Each row below holds a small network's activations on one input, seen along a few directions.
In each table, some parts of the input vary, and every possible input appears once, in random order.
Descriptions start from the smaller parts, as in this example, which fits no table here: line(6) and (point or ring(11) or (values(2) and ring(8))).
Shared parts are said once, and a part with two or three values counts as separate values.
In the rows, 128 means zero.

A family of inputs:
r1: [146  83 104 158 113 153 174  59  29 119  42 151 149 118 123 117 127  86]
r2: [117 173 181  97 140 145  93 156 144 134 155  87 110 142 133 104 134 132]
r3: [133 164 146 106 143 139  97 165 145 115 168  91 117 134 133  94 133 121]
r4: [176 121 128 104 109  65 131 125 163 145 143 144 132 101 124 165 112  92]
r5: [156 141 122  97 155 110 121 152 143 124 169  87 111 126 169 129 131 141]
r6: [113 151 126  98 137  91 124 159 168 110 139 101  98 111 141 125  89 135]
r7: [171 119 120 137 106  64 133 123 172 188 141 141 133 106 126 161 107 106]
r8: [128 149 140  94 148 119 102 151 141 114 172  85  99 111 159 122 104 130]
r9: [162 158 129 110 149 128 116 164 147 123 167  92 127 148 142 101 162 133]
r10: [ 81 138 126 121 144 126 103 193 144 103 152 130 123 134 107 141 120 146]
r11: [ 89 131 125 100 118  94 105 163 163  97 139 121 122 126 125 118 101 163]
r12: [ 73 177 168 112 134 146 105 164 150 128 159 117 132 162 130 121 134 129]
r13: [150 102 125 109  89  69 111 129 157 132 143 161 154 119 108 158 127 119]
r14: [ 64 148 162 110 141 132 100 184 142 124 139 128 116 142 106 150 121 157]
r15: [188 117 136 136 119  92 111 117 143 192 174 126 137 104 146 156 122 102]
r16: [151 133 129 167 101 113 118 139 154 184 175 163 166 153 120 148 151  89]
r17: [191 121 144 101 121  93 109 118 134 149 176 130 136 100 142 161 127  87]
r18: [192 135 144 151 113 109 106 131 145 188 172 132 151 127 121 126 152  94]
r19: [117 124 106 103 123  83 123 161 165 107 138 122 131 143 133 125 129 174]
r20: [144 107 128 131 113 100 109 160 139 137 155 173 151 128  91 182 146 103]
r21: [ 90 166 132 121 137 141 109 171 151 109 172 120 139 155 131 112 133 118]
r22: [152  81  90 206 117 204 166  16  86 141  49 178 137 107 119 130 140 133]
r23: [ 86 105 105 144 136 181 179  96  32  90  45 109 116 126 134  74 104 131]
r24: [140 105 120 165 110  99 111 158 146 180 153 172 148 135  94 177 142 115]
r25: [146  98 117 142  87  67 113 127 165 175 141 158 153 126 109 153 122 132]
r26: [111 158 175  85 146 125  98 142 140 133 158  79  91 119 158 131 107 139]
r27: [142  85  94 186 108 153 176  57  35 164  41 155 145 120 126 109 124 104]
r28: [194 139 150 116 115 110 104 132 137 146 173 134 150 122 117 132 158  80]
r29: [114 103  83 151 140 171 197  93  31  98  44 109 127 142 140  85 128 143]
r30: [ 66 113 142 137 135 184 173  91  37 108  32 104 110 127 134  81 113 140]
r31: [155  80 102 178 125 202 162  16  80  96  50 178 138 106 115 136 143 117]
r32: [107 131 108 126 150 114 121 192 146 112 150 131 132 150 114 148 149 156]
r33: [ 96 162 163  90 136  95 119 149 167 128 126  95  89 118 140 134  93 144]
r34: [ 76 114 142 153 151 234 161  43  83  88  42 134  93 116 124  93 130 170]
r35: [122 103  82 167 155 219 185  48  83  76  57 133 115 127 130 100 145 175]
r36: [ 71 144 162  92 115  98 101 154 161 116 127 118 114 133 123 127 104 174]
r37: [142 143 107 100 142  81 142 159 171 120 137 104 110 125 150 133 115 146]
r38: [ 95 104 105 160 153 230 167  50  82  68  57 139 101 115 125  87 122 162]
r39: [154 136 136 132 104 113 116 140 145 141 177 165 168 146 117 154 156  76]
r40: [117 159 114 125 144 129 127 170 154 117 172 121 149 170 139 120 161 129]
The inputs of r27 and r29 match in every part but one. If r24 is changed in the same way as r27 into r29, which row does it become?
> r32
Describe the family of inputs behind these rows.
> line(5) and (values(2) or ring(6))
Start at r25 and move only the line(5) part, one step at a time. The first step leads to r13. Which rows follow, in order?
> r19, r11, r36
Start at r10 and move only the ring(6) part, one step at a time. The first step leads to r21. Which rows follow, in order?
> r3, r8, r6, r11
List by row number the other rows that have the line(5) part in common with r2.
> r12, r14, r26, r30, r33, r34, r36
Change only the values(2) part in r23. List by row number the other rows that result.
> r38
List by row number the other rows that have the line(5) part in common with r4.
> r1, r13, r17, r20, r28, r31, r39

A family of inputs:
r41: [141 107  71 162 119 213 198  50  64  83  74 121 123 143  91 104 106 174]
r42: [101  94 121 157 137 194 176  56  54  93  38 153 129 115 136  96 142 111]
r43: [179 130 125 129 127 108 121 152 121 150 165 129 151 134 130 136 156  88]
r44: [ 82 125 135 100 128  90 110 179 158 109 138 138 120 129 112 158 114 156]
r45: [ 99  95 115 183 140 199 171  65  45 139  37 135 113 119 129 109 122 142]
r46: [ 84 141 135 125 136 131  96 187 151 108 159 147 137 148 104 148 140 135]
r47: [110 153 135  93 133  90 119 164 155 122 133  88 111 135 149 105 112 154]
r48: [140 124 133 151 104 113  99 137 166 160 163 168 162 144 106 150 156 121]
r49: [173 117 113 112 119  67 128 141 128 150 146 120 135 111 146 146 115  98]
r50: [106 165 138 115 140 131 117 169 147 123 163 100 130 156 143  97 139 133]
r51: [137 117 124 134  99  73 118 131 180 160 138 161 141 120 114 161 118 124]
r52: [156 138 156  92 136 108 108 115 149 133 146  95  96  91 153 126 102 124]
r53: [156 158 163 110 145 148 105 118 144 133 164 107 116 120 150 127 140 106]
Describe the family of inputs behind these rows.
> values(3) or (values(2) and ring(5))
Change only the ring(5) part in r47. List by row number the other rows that result.
> r44, r49, r51, r52
Change only the values(2) part in r49. List by row number the other rows that result.
> r43

A family of inputs:
r54: [ 78 130 118 142 137 154 142 144 111 111 102 128 124 147 118 112 127 153]
r55: [135 141 150  88 109  43  84 186 195 156 196 125 133 123 131 161 113 122]
r56: [138 103 118 148 112 140 141  98 106 124 103 162 146 124 107 136 137 112]
r57: [147 172 177  99 124  88  61 186 196 168 227 118 136 137 132 155 140 103]
r58: [159 110 117 139 126 131 152  97  86 140 100 126 129 112 135 125 123 101]
r59: [130 104 107 165 114 131 144 117 107 148 104 159 150 138 109 137 141 123]
r60: [110 137 127 122 140 154 144 109 114 106  96 101 108 128 142  92 118 151]
r61: [101 129 126 127 149 163 140 114 122 100 101 118 103 123 131 119 121 160]
r62: [157 113 115 146 118 135 152  81 112 141 102 134 133 118 135 118 127 116]
r63: [111 132 131 114 147 150 145 123  87 106  99  93 105 123 145 100 114 137]
r64: [151 104 113 152 126 144 140  87 121 134 108 149 127 110 122 142 129 128]
r65: [ 88 129 128 125 135 161 136 122 109  87  99 131 122 135 119 114 125 142]
r66: [158 159 137  96 128  71  83 200 196 143 227 120 147 147 136 153 150 114]
Describe the family of inputs behind these rows.
> values(3) or (values(2) and line(5))
Which of the alternatives is r66?
> values(3)
